A small network was shown many inputs. Here are its activations along a few directions, one row for each input.
Each table varies a few parts of the input and shows all the possible inputs, shuffled.
A made-up example of a description, with smaller parts first: ring(5) and (point or (values(2) and line(4)) or line(9)).
Shared parts are said once, and a part with two or three values counts as separate values.

Other details of the inputs shift rows strongly along two fixed directions, in all tables alike. That doesn't count.

Table:
R1: [ -2 -25 -30 -13  -3 -35  -9 -30 -13  35 -25 -12   9 -13  13]
R2: [ 27 -26 -30  -9   7 -21 -13 -12 -23  16  29  11  14   9  23]
R3: [-19  22  23 -24  10  24  -9  56 -18 -73 -54   6   1  23 -12]
R4: [  9 -15 -23  -6   1 -33   1 -30  -4  45 -14 -17   4 -19   3]
R5: [ -1 -25 -31 -12  -2 -35  -8 -30 -14  35 -24 -13   7 -12  12]
R6: [ -78  -71   15  123  -78   65   29 -100   70   30   53   20  -32  -49
   36]
R7: [  8  51  15 -74  39 -15 -15  75 -35 -53 -85 -18   8  25 -33]
R8: [ 38   1 -17  -2  10 -23   1 -15   1  37  51   2   9   2   4]
R9: [-68  -3  66  98 -50 110  28  -1  65 -71  44  26 -38   1  -3]
R10: [  9 -39 -36 -11   3 -26 -17 -19 -32  14  -5   9  17   5  26]
R11: [ 24  10 -10  -1   5 -28   9 -26   8  58  25 -11   1 -21  -7]
R12: [ 34 -13 -27  -6   9 -21  -4 -11 -10  25  43   7  13   9  14]
R13: [  3 -37 -33 -17   2 -29 -16 -25 -24  24 -19   0  14  -3  21]
R14: [  7  76  48 -15  18  20  12  56  16 -34  -9  -7 -14  11 -46]
R15: [-56 -15  40  37 -28  75   0  30  14 -90 -11  24 -13  19  11]
R16: [ 13   4 -15  -4   4 -33   8 -30   8  57   6 -16  -1 -24  -3]
R17: [ 18 -39 -34 -14   5 -24 -19 -10 -30  11  14  11  19  13  30]
R18: [ 24  10 -11   1   6 -28  10 -26   7  59  25 -12  -1 -20  -7]
R19: [-46  -1  43  39 -25  77   5  29  20 -85   3  24 -17  16   3]
R20: [-14  52  34 -29  13  11   8  49   6 -39 -66 -23  -9   0 -38]
R21: [ 36  99  39 -54  45 -11   5  79  -4 -26 -24 -19  -6  19 -59]
R22: [ 34 -14 -26  -7   8 -20  -4 -11  -8  25  43   8  14   8  14]
Each input here is: values(2) and ring(11).
Changing only the values(2) part turns R21 into R14. The same change can be made to R10. Which row results? -> R3
Change only the values(2) part in R1. List by row number the other rows that result. -> R5

Table:
R23: [-32   4  26  18 -16  32  10   7  19 -23 -12   1 -11 -12  -1]
R24: [  6 -58 -48 -19   1 -31 -27 -21 -42   8 -15  10  23  11  38]
R25: [-18  11  28  22 -10  36   6  12  14 -27  18  19 -10   2  -1]
R26: [ 14  -5 -21  -1   4 -37  -2 -37  -8  57   2  -6   1 -17  -1]
R27: [-15  11  26  29 -10  33   7   9  16 -26  14   8 -15   7 -10]
R28: [-24   7  22  20 -16  33  15   8  33 -25   2  -7 -11  -4  -5]
R29: [  6 -59 -48 -19   1 -31 -27 -22 -42   9 -15  10  23  10  38]
R30: [-24   7  23  20 -16  33  15   7  33 -24   1  -7 -11  -4  -5]
R31: [ 14  -6 -21  -1   4 -37  -2 -37  -7  57   2  -6   1 -17  -2]
R32: [ 31 -11 -23   0   8 -30  -5 -23 -10  43  35   2   7   1   6]
R33: [-18  11  28  22 -10  35   6  12  13 -27  18  19 -10   2  -1]
R34: [ 30 -17 -31  -4   6 -29   0 -25  -5  38  24  -7  10  -2   8]
R35: [-31   4  26  18 -15  32  10   7  19 -23 -13   1 -11 -12  -2]
R36: [  61  102   13 -104   69  -41   -6  105  -32  -38  -61  -37   14   35
  -61]
Describe the family of inputs behind these rows. -> values(2) and (point or line(6))
Changing only the values(2) part turns R32 into R27. The same change can be made to R35. Which row results? -> R23
Change only the values(2) part in R29. List by row number the other rows that result. -> R24

Table:
R37: [-66 -14  43  69 -45  72  19 -17  51 -37   5  12 -26 -13   1]
R38: [  3 -54 -25  63 -29  -9  12 -93  16  89  67  12  -8 -39  28]
R39: [ 38  37  -1 -39  34 -17  -1  47 -22 -23 -23 -16   8  22 -28]
R40: [-70   1  62  92 -48  84  21 -20  53 -34  26  23 -43 -14  -7]
R41: [  7  53  19 -23  18 -11  -2  31  -2  -7 -15  -6  -7  11 -31]
R42: [  6  39  18 -23  14  -1  11  31   7 -13 -30 -18  -1  -4 -25]
R43: [ 18  28   6 -46  28 -10 -12  45 -31 -25 -25  11  12  14  -9]
R44: [ 67  -8 -62 -32  25 -88  -5 -47 -28 105  30 -12  22 -19   9]
R45: [ 43 -50 -79 -45  20 -91 -21 -50 -51  83 -24 -17  32 -16  30]
R46: [-44 -20  24  45 -30  58   4   4  22 -55   7  15 -16  14   9]
R47: [ 12  42  10 -33  19  -7  -2  36   5 -19 -10 -11   0  17 -20]
R48: [ -8 -71 -36  47 -35 -14   3 -83  25  72  67   6   4 -28  49]
R49: [ 12  41  10 -31  19  -4   1  36   5 -19 -11 -13   1  15 -21]
R50: [  2 -80 -47  38 -23 -14  -6 -75 -13  59  53  32  14 -24  57]
R51: [ 39  38  -1 -43  36 -19  -4  48 -24 -22 -24 -16   9  25 -30]
R52: [  5 -52 -26  64 -28 -12  14 -92  16  89  66  11  -8 -42  29]
R53: [  6  37  17 -26  14  -4   5  29   7 -10 -27 -15   0   0 -26]
R54: [ 42 -51 -79 -47  20 -90 -23 -51 -52  84 -23 -16  32 -14  28]
R55: [-12  -1  -6 -29   8 -12 -12  14 -23 -19 -64 -11   4   3  -6]
R56: [  7 -85 -52  43 -28 -12  -3 -77  -1  54  55  12  11 -13  50]
R57: [  2  29  18 -23  10   2   7  32  12 -14 -11 -16   1   0 -14]
R58: [ 15  27   5 -47  24 -16 -17  47 -26 -29 -23  -1  11  23  -6]
R59: [-70   0  63  93 -48  86  24 -20  54 -34  25  21 -43 -16  -8]
R60: [ 13  38  11 -28  17   1   5  34   8 -21 -12 -12   0   8 -21]
R61: [ 69 -21 -69 -42  26 -82  -7 -42 -22  93  36 -17  30 -11  18]
R62: [ 16  28   6 -47  29 -12 -15  45 -33 -25 -24  12  12  17  -8]
R63: [ -9 -74 -37  57 -38  -9  10 -95  24  78  54   7   3 -36  41]
R64: [-48 -23  29  45 -28  63   5  -1  12 -47   6  33 -11  -4  17]
R65: [-50 -26  28  46 -34  60   2   0  18 -53   7  22 -12   3  18]
R66: [  2  28  19 -19   8   8  13  32  14 -15 -13 -19   0  -5 -14]
R67: [-48 -25  28  46 -34  61   5   0  19 -53   6  22 -12  -1  17]
R68: [-15   0  -5 -30   9 -15 -15  16 -24 -19 -62 -10   3   9  -5]
R69: [ 39  41  -1 -48  39 -24 -10  50 -27 -23 -24 -14   9  31 -31]
R70: [  3  50  36  -1  11  12  11  24   9  -7  -9  -5 -17  -6 -34]
R71: [-48 -27  27  47 -34  62   7   0  19 -51   5  19 -11  -3  18]
R72: [  8  50  21 -18  16  -2   5  30   2 -11 -18  -7  -7   3 -32]
R73: [ 75 -33 -72 -33  28 -83 -17 -41 -40  82  34  -9  29   4  16]
R74: [-36 -21  20  46 -29  58  12   4  22 -52   3  10 -14   4   9]
R75: [ 13  38  11 -24  16   4  11  34   9 -22 -13 -15   0   5 -20]
R76: [-46 -25  26  48 -33  61   9   1  19 -51   4  18 -11  -5  19]
R77: [  7  50  21 -17  15   0   8  31   2 -11 -19  -9  -7   1 -32]
R78: [ -1 -53 -23  64 -30 -10   7 -93  16  86  69  15  -9 -35  28]
R79: [ 16  27   5 -46  24 -15 -14  48 -27 -28 -24  -3  12  21  -7]
R80: [-87 -58  19  71 -54  65   3 -37  24 -44 -27  17 -23 -12  23]
R81: [ 15  29   6 -48  29 -14 -16  46 -33 -24 -23  12  12  20  -8]
R82: [ 13  40  10 -31  19  -2   2  35   5 -20 -12 -13   1  12 -22]
R83: [  1  30  18 -23  10   0   6  33  12 -12 -10 -16   0   3 -13]
R84: [-36  -8  28  50 -23  54   4   4  22 -53  10  14 -20  19  -4]
R85: [ 15  30   7 -48  29 -15 -19  46 -33 -25 -21  13  11  22  -7]
R86: [ 58 -19 -62 -41  22 -91 -16 -46 -24 102  25 -15  27 -10  15]
R87: [  8  51  19 -22  18  -6   2  31  -1  -9 -18  -7  -6   6 -32]
R88: [ 65 -38 -74 -42  24 -85 -26 -37 -42  77  32  -6  32  10  29]
R89: [-42 -21  24  44 -30  59   5   3  22 -55   6  14 -15  11   8]
R90: [  2  30  19 -17   8   8  16  34  15 -17 -14 -20  -1  -7 -14]
R91: [  2  28  19 -20   8   6  10  31  15 -15 -12 -16  -1  -4 -14]
R92: [ 29  31  -1 -49  29 -15  -9  50 -22 -30 -28 -12  10  24 -19]
R93: [-14 -73 -35  59 -39 -10   4 -94  24  75  57  11   1 -29  42]
R94: [  7  52  20 -21  17  -8   1  32  -1  -8 -16  -7  -7   9 -32]
R95: [ 38  42   0 -48  38 -25 -11  51 -27 -22 -22 -14   8  33 -31]
R96: [-90 -56  21  72 -56  65   0 -36  26 -46 -25  19 -25  -8  25]
Changing only one part turns R92 into R74. The same change can be made to R67. Which row results? -> R76
Changing only one part turns R64 into R50. The same change can be made to R63. Which row results? -> R42
Describe the family of inputs behind these rows. -> line(6) and (point or line(9))
A walk changes only the line(9) part. It starts at R78 and steps to R87. List the rest of the walk in order. -> R37, R57, R82, R69, R89, R65, R62
A walk changes only the line(6) part. It starts at R40 and steps to R59. List the rest of the walk in order. -> R78, R70, R38, R52
Change only the line(9) part in R81. List by row number the other rows that result. -> R46, R49, R59, R79, R83, R93, R94, R95
List by row number the other rows that have the line(6) part in common with R40. -> R41, R47, R48, R58, R84, R85, R86, R88, R96

Table:
R97: [ -7   1  -1  15  -4   2   3 -14   2   7   1   7  -5  -4  -3]
R98: [-13 -20 -10   5  -8   6  -8  -9 -12  -7 -12  11   2   4  11]
R99: [ -7 -21 -11  -8  -4  -8  -8  -9 -10   2  -3   6  11  -4  20]
R100: [-14 -19 -10   0  -7   4  -6  -8  -2  -9  -7  11   6   2  16]
R101: [-12  32  27  -7   6  27   3  35  12 -42 -13   2  -7  16 -23]
R102: [-8 -4  2  5 -3  5 -2 -9  8  6 11 10 -1  2  3]
R103: [ -7  -5   7   9  -4   3   2 -10   0  11  -5   3  -3 -14   1]
R104: [ -7  -2  -1  11  -3   4  -1 -12  -3   3   4  10  -7  -3   3]
R105: [ 11  -1  -7  -8   9 -18  -8  -8 -12  19   4   6   3   4  -3]
R106: [ -7  -9  -8   7  -8   2   3 -12  15   0  -1 -10  -3   0   0]
R107: [  7  -4 -14  -9   6 -21  -4 -12  -7  20 -12 -11   1   0  -3]
R108: [-33  16  35  12  -9  31   7  23  12 -37 -30  -9 -16   0 -15]
R109: [ 19   5  -8  -5   8 -18   2  -3 -11  22   5  -3   5  -6  -1]
R110: [ 2 -7  2  8 -3  9  3 -2  9  2 21  4  2  1  4]
R111: [-16  26  34  -2  -2  33  13  33  17 -37 -18  -3  -7  -3 -15]
R112: [ 12  -6 -18  -6   6 -19  -2 -12  -5  15  -7 -13   1   3  -5]
R113: [ -9 -22  -5   1  -6   7  -2  -2  -3 -11   1   6   7  -2  19]
R114: [-2 -2  2  5 -4  8  4 -3  6  3 17  5 -2 -7 10]
R115: [-2 -4  9 17 -5 19  9 -2  7 -8  1  0 -4 -8 -4]
R116: [ 16  -5 -11  -5   3 -14  -4  -2   0  12  18  -8   6   8   5]
R117: [ 17   5 -16  -2   8 -17   1 -11  -8  16   3   0   4   1  -7]
R118: [  67   74   -9 -121   73  -60  -17   98  -51  -29  -64  -30   30   32
  -36]
R119: [  0  -3  -6  13  -2   6   1 -11  -1  -1   8   8  -6   1   0]
R120: [ -6  -2   7  16  -4  14   0  -3   4 -10   6   8  -6   7  -8]
R121: [ -3   2  -6  10  -6   3   7 -11  12   2  10   4  -1  -1  -2]
R122: [ -7 -10   0   5  -8   3   6  -5  12   5   2 -13  -1  -7   6]
R123: [  9   1  -6 -15   3 -17  -1  -6  -2  25  -1  -3   8 -14   4]
R124: [ 14  -3  -4 -11   7 -12  -2  -1  -3  19  17   0   8  -1   5]
R125: [ 19   3 -14  -6   4 -14   7  -4   1  17  14  -4   8  -4   1]
R126: [ -8  -3   0   4  -6   5   4 -13  11   7   0   5   0  -9   1]
R127: [-18  34  32   2   1  20   6  32   4 -31 -25   2 -11   0 -20]
R128: [ 14   3 -18 -11   7 -13  -1  -8  -2  13  12   2   4   1   3]
R129: [ 24   2 -14  -7  11 -14  -1  -2 -14  13  11  -1   4  -1   2]
R130: [-4 -7  4  7 -8  3 -2 -3  8  2 16 -3 -1  3  9]
R131: [  7   6  -8  -9   2 -19   1  -5  -1  24   5   0   6  -9   3]
R132: [  3  -6   0   7  -6   9  10  -6  12   3  10  -2   2 -10   3]
R133: [ -2 -10   5  13  -8   1  -3  -4  -1   2  11  -1  -5   4   4]
R134: [ -3 -25  -9   9  -5   8  -2  -2 -10 -12  -2   6   5   3  13]
R135: [ 17  -8 -14  -5   6 -17   1  -6  -6  16  -2 -17   3  -1  -1]
R136: [ 0 -4  3 11 -3  7  3 -5 -3  3 11  6 -5 -6  7]
R137: [  9  -2 -10  -6   4 -22 -11  -9 -11  16   2  -1   0   9  -1]
R138: [ 14  -8 -16  -9   3 -16   3  -5   4  15   4 -18   6  -3   3]
R139: [  7   0  -2 -12   5 -16  -7  -3  -4  22  11   3   7  -3   5]
R140: [-20   1  21  16 -12  13  -5   5   4 -14  -2   3 -12   4  -2]
R141: [-8 -7 10 11 -5  3 -4 -7 -2  8  7 10 -4 -5  2]
R142: [  4 -26 -15  -3  -1  -7  -6  -7 -19   4  -2   5   8  -1  17]
R143: [  0  -8   6  11  -3   8   7  -8   2   7   1   0  -2 -12   2]
R144: [ 23  -3  -8  -5  10 -14  -4  -1 -12  16  13   0   6   3  -2]
R145: [ 11  10  -8 -27  15  -9  -9  27 -22 -23 -31  -1   7  17  -8]
R146: [-14   2  13   5  -8   5  -5   3   8  -5   4  -1  -4   3   4]
R147: [  8   4 -14 -13   7 -15  -4  -8  -4  17   8   5   3  -2   5]
R148: [ -2  -5  -4   6  -6   7   7 -12  13   2   4   2   0  -6  -1]
R149: [ 15  -5 -15  -2   4 -19  -9 -10 -10  13   7  -4   2  12  -3]
R150: [-13 -21  -4   4  -9   5  -8  -6 -15  -6  -9   9   3  -3  14]
R151: [ 3 -3 -3  7 -4  9  6 -3  7 -1 20  3 -1 -4  8]
R152: [-13  -7  -4   5  -9   1   1 -13  13   5  -5  -7  -3  -4   2]
R153: [-12  44  24 -14   8  14   7  35   9 -33 -25   0  -6   8 -24]
R154: [-23   2  15   7 -12  14   4   5  16 -11 -12  -9  -6  -7  -1]
R155: [ -6  -4   1  10  -3   4   2 -15   2   7  -6   5  -4  -8  -2]
R156: [-21  20  31  16  -5  40  10  19  15 -44 -23   3 -14   3 -22]
R157: [-26  14  33  13  -7  34  11  26  13 -40 -25 -12 -16   3 -15]
R158: [ 20  -6 -11  -2   4 -17  -6  -2 -10  12  12  -7   4   9   0]
R159: [-11  -1  22  17  -6  22   3   7   5 -14   6   8  -8   0  -3]
R160: [-4 -6 -4  9 -7  2 -3 -9 10 -2 13  0 -2 11  2]
R161: [  8   4  -8 -14   5 -16  -4  -3  -6  20   9   3   4  -8   9]
R162: [ 16 -11 -27 -24  11 -23 -10   1 -14   4  -9   2  15   9  10]
R163: [ 5 -2 -1 18 -4  6  8 -7  3  3 10  1 -1 -4 -2]
R164: [-23  27  34   5  -1  29   3  29   2 -37 -18   7 -15   1 -12]
R165: [-10  -5   0   7  -7   0  -6  -9   8   2   9   2  -3   7   4]
R166: [-2  1  2  9 -7  4  9 -4 10  7 12  2  0 -8  5]
Changing only one part turns R100 into R98. The same change can be made to R165. Which row results? -> R137
Describe the family of inputs behind these rows. -> values(2) and ring(5) and (point or line(6))
Change only the values(2) part in R154. List by row number the other rows that result. -> R108
A walk changes only the ring(5) part. It starts at R132 and steps to R111. List the rest of the walk in order. -> R123, R126, R148
Change only the line(6) part in R132. List by row number the other rows that result. -> R110, R116, R125, R138, R151
List by row number the other rows that have the values(2) part and the ring(5) part in common with R103. -> R108, R127, R140, R141, R150, R164
Change only the ring(5) part in R121. List by row number the other rows that result. -> R125, R131, R153, R166
